Each row below holds a small network's activations on one input, seen along a few directions.
Each table varies a few parts of the input and shows all the possible inputs, shuffled.
Descriptions start from the smaller parts, as in this example, which fits no table here: ring(8) and (point or ring(11) or (values(2) and line(6))).
Shared parts are said once, and a part with two or three values counts as separate values.
In the rows, 128 means zero.

Other details of the inputs vary at random and push rows far along three fixed directions, the same in every table; ignore that.
To show where, the next rows are all for the same input, with only those details redrawn:
[112 193 148 136 149  88 119 141 155 166 166 116 139 108]
[116 126 124 138 101 186 133 127 165 101 131 125 118 120]
[196 127  98 178 105 179  84 108 186  63 168  95 168  68]
[122 138 145 137 128  93 119 172 148 148 155 117 144 128]
[173 132 125 163 124 106  90 154 164 114 173  99 171  94]
[133  55 113 143  69 215 132 152 162  64 114 126 123 138]
[128  77 144 137 104 100 121 206 139 130 140 120 147 152]

Rows:
R1: [ 70 139 151  75 132 131 155 133 100 168  91 150  88 177]
R2: [119 188 140 118 176  99 140 100 118 158 143 129 110 105]
R3: [ 92  69 149 124 104  91 132 214 124 142 133 131 127 182]
R4: [127 117 124 121 119 188 139  94 119 101 112 136  93 114]
R5: [120 115 138 130 124 126 133 133 109 127 110 137 104 131]
R6: [115 186 130 119 180 107 135  99 122 171 137 136 128 108]
R7: [131  48 110 132  76 217 128 144 152  62 131 123 120 145]
R8: [ 78 159 136  98 125 152 146 105 119 147  86 148  89 156]
R9: [109 122 116 143 106 182 127 118 160  97 138 121 113 131]
R10: [ 89 141 141 113 123 121 157 110 115 145 102 143 110 148]
R11: [156 133 114 127 149 133 116 118 121 111 127 119 145 114]
R12: [126 122 116 123 124 113 138 142 110 127 108 132 130 152]
R13: [122 138 145 137 128  93 119 172 148 148 155 117 144 128]
R14: [188  14 105 138  88 137 127 171 108  72 122 121 141 148]
R15: [127  69 139 128 115 102 117 196 129 128 156 113 143 162]
R16: [136 106 113 136 127 104 134 145 115 139 118 137 140 143]
R17: [ 91 124 139 111 118 154 141 147 144 131 143 134 110 143]
R18: [131 197 141 138 181  58 124 115 122 166 148 123 128  99]
R19: [105 116 119 118 117 135 147 117 124 144  99 143 117 141]
R20: [148 132 124 151 142 123 121 112 126 106 125 127 145 113]
R21: [116  69 135 106 108  76 137 190  96 145  93 133 136 181]
R22: [128 119 125 142 114 174 128  98 122  94 105 138 119 120]
R23: [127 109 153 110 138  50 134 162  97 164 134 126 149 152]
R24: [186 121 112 165 140  98  81 129 127 123 144 115 172  90]
R25: [153 127 136 137 144  61  95 166 102 145 129 118 159 128]
R26: [ 93 111 140 118 121 105 163 149  99 141 102 149 114 173]
R27: [ 80 151 136 101 133 152 176  98 107 141 109 152  94 154]
R28: [195 120  99 150 143  97 101 124 127 122 159 112 176  99]
R29: [137 191 130 120 149 144 122  62 137 136 142 124 104  92]
R30: [153 126 129 137 155  59 107 166 109 140 128 118 162 132]
R31: [185 132  88 169 139 163 100  83 151  86 132 119 158  77]
R32: [192 133 111 150 124 164  91  71 144  81 146 111 155  85]
R33: [ 84 108 147 120 113 110 138 185 136 145 134 137 117 163]
R34: [116 198 139 110 167 108 120 102 109 163 133 126 124 110]
R35: [124 113 105 113 113 186 145  84 133 117 107 138 115 122]
R36: [ 95 154 112 121 117 188 172  73 129 111 100 147  73 129]
R37: [114 112 136 119 110 163 137 150 149 120 141 124 122 134]
R38: [194 124 116 152 151  93  80 128 121 131 159 111 177  85]
R39: [174 103 126 147 134  65  87 157 123 147 138 120 169 125]
R40: [120 187 138 109 156  93 140  90 122 165 144 122 112 105]
R41: [127 192 128 130 166 147 135  64 131 125 138 129 126  94]
R42: [132 189 120 121 153 151 117  61 141 149 136 132 122  96]
R43: [149  49 114 140  75 199 124 118 130  61  88 138 123 147]
R44: [113 107 129  98 129 103 150 161  94 145 110 137 123 171]
R45: [ 76 148 151 101 136 159 159 102 102 144 103 152  91 144]
R46: [ 92 149 119 113 111 186 166  67 135 116  94 142  75 123]
R47: [131 197 113 110 148 144 127  62 134 135 132 118 127  96]
R48: [100 107 150 110 118 104 144 150 108 151 101 144  94 164]
- Changing only one part turns R22 into R45. The same change can be made to R8. Which row results? => R1
- Changing only one part turns R29 into R48. The same change can be made to R23. Which row results? => R10
- What do these inputs look like to the network? => values(2) and (line(4) or (values(4) and ring(5)))
- Which other rows does R36 become when the values(4) part takes its other values? List them by row number. => R12, R16, R26
- Which other rows does R23 become when the values(4) part takes its other values? List them by row number. => R35, R40, R47
- Which other rows does R33 become when the line(4) part takes its other values? List them by row number. => R3, R9, R13
- Which other rows does R20 become when the values(2) part takes its other values? List them by row number. => R41

Rows:
R49: [ 89 160 153 120 136 113 152 118 109 150 103 147  91 143]
R50: [111 155 120 112 132 162 163  75 133 131 128 132  89 114]
R51: [136 165 138 161 135  89 104 158 163 141 168 109 162  99]
R52: [ 72 143 135 129 107 161 145 135 161 129 122 137  98 151]
R53: [ 83 145 136 111 125 144 142 106 123 154  91 151 101 141]
R54: [132 187 117 163 126 164 108  90 190 105 159 111 137  88]
R55: [165 139 132 132 151  53 116 139 110 143 167 106 162 120]
R56: [138 139 121 143 115 164 113 130 165 105 169 108 136  96]
R57: [151 155 111 132 152 138 122  97 128 120 151 117 148 105]
R58: [109 117 118 129 113 146 163 109 127 123 100 141  97 137]
R59: [107 160 114 109 144 175 157  83 131 133 128 144 105 121]
R60: [ 66 135 130 110 133 143 172 129 107 149  88 156 102 169]
R61: [ 54 136 158  99 114 159 167 159 143 153 131 140  91 155]
R62: [164 135 114 123 129 155 101 100 132 107 132 114 139 105]
R63: [123 144 123 112 149 136 137 115 118 126 131 127 127 127]
R64: [133 116 123 139 145  80 132 156 119 155 125 132 142 133]
R65: [128 167 119 160 122 139 106 123 167 117 158 113 136 100]
R66: [193  76 106 133 118 105  97 148 129 120 146 106 168 116]
R67: [ 85 131 139 133 103 169 147 143 165 121 120 135 113 142]
R68: [169 109 133 160 126  91 102 134 119 112 133 118 148 111]
R69: [144  53 110 134  76 205 120 129 126  72  74 140 119 147]
R70: [ 90 105 169  93 129  91 157 168  86 161 113 144  92 174]
R71: [158 176 119 137 154 169 108  72 138 109 150 119 129  79]
R72: [158  23 126 114  84 163 113 172 107  91 100 130 132 162]
R73: [116 131 146 112 135 114 141 117 114 142 134 133 106 128]
R74: [ 81 157 145 113 127 134 137 147 144 152 155 126 103 138]
R75: [ 99 172 112 120 127 166 143  77 131 133  99 139 117 131]
R76: [110 146 128 130 131 106 151 118 113 136 115 134 122 143]
R77: [119 124 151 117 143  39 114 186  97 178 111 132 145 161]
R78: [163 148 140 127 151  87  87 122 121 152 155 111 155 102]
R79: [112 139 120 121 129 114 137 121 128 159 107 137 123 136]
R80: [148 165 130 144 143 107  93 102 131 142 129 122 147  99]
R81: [116 122 152 127 156  42 125 192  95 170 118 136 142 157]
R82: [143  50  90 132  74 201 136 125 133  77  81 144 128 151]
R83: [156 134 156 140 143  47  94 194 152 157 195  96 178 118]
R84: [ 93 127 158 136 129  48 126 216 130 176 148 125 142 153]
R85: [109 122 119  98 117 165 145 110 117 129 110 135 118 150]
R86: [157 164 114 120 146 110 111 100 133 148 154 119 151 104]
R87: [146  28 107 138  95 151 133 176 111  75  87 135 144 164]
R88: [122 106 145 108 157  46 139 186 100 186 144 129 138 153]
R89: [ 80 131 151  91 129 139 169 126 101 141 103 145  76 160]
R90: [ 71 138 138 107 123 128 174 123 106 136  86 150  88 165]
R91: [208  35 103 149 109 153  92 161 122  60 134 109 166 119]
R92: [165 144 129 118 153  61  96 143 115 149 154 105 171 119]
R93: [158 138 149 151 153  15 102 157 112 162 153 117 160 114]
R94: [153  15 122 114  83 159 117 166 113  95 103 132 135 157]
R95: [105 171 127 130 131 158 149  81 128 115 102 139  92 119]
R96: [204  40 105 172 102 147  88 161 125  61 117 118 168 118]
R97: [103 153 140 101 142 112 155 115 108 140 127 130 106 140]
R98: [ 91 166 134 106 150 172 150  80 128 142 124 145  92 115]
R99: [151  15 128 126  98 164 122 173 105  87 108 134 130 155]
R100: [156 180 100 155 135 143 129  60 148 107 139 125 132  84]
R101: [111 113 144 112 118 159 146 108 113 118 116 137  91 134]
R102: [140 138 121 141 115 162 108 122 173 102 171 107 133 109]
R103: [150 186  99 141 138 152 107  64 147 108 123 117 146  89]
R104: [152 129 112 155 134 149 111 100 139 105 125 130 140  96]
R105: [150 157 131 144 133 124  99 130 173 121 186 100 152 100]
R106: [153 132 118 158 135 152 106 101 133 104 123 128 139  97]
R107: [ 89 103 150  90 127  86 173 165  94 167 119 148 101 179]
R108: [140 191  99 149 153 152 129  66 148 123 136 133 135  87]
- Changing only one part turns R55 into R76. The same change can be made to R66. Which row results? => R79
- Changing only one part turns R70 into R49. The same change can be made to R71. Which row results? => R96
- What do these inputs look like to the network? => values(2) and (ring(6) or (values(3) and ring(8)))
- Which other rows does R53 become when the ring(8) part takes its other values? List them by row number. => R69, R75, R77, R79, R80, R82, R103
- A walk changes only the ring(8) part. It starts at R104 and steps to R106. List the rest of the walk in order. => R96, R81, R87, R60, R108, R64
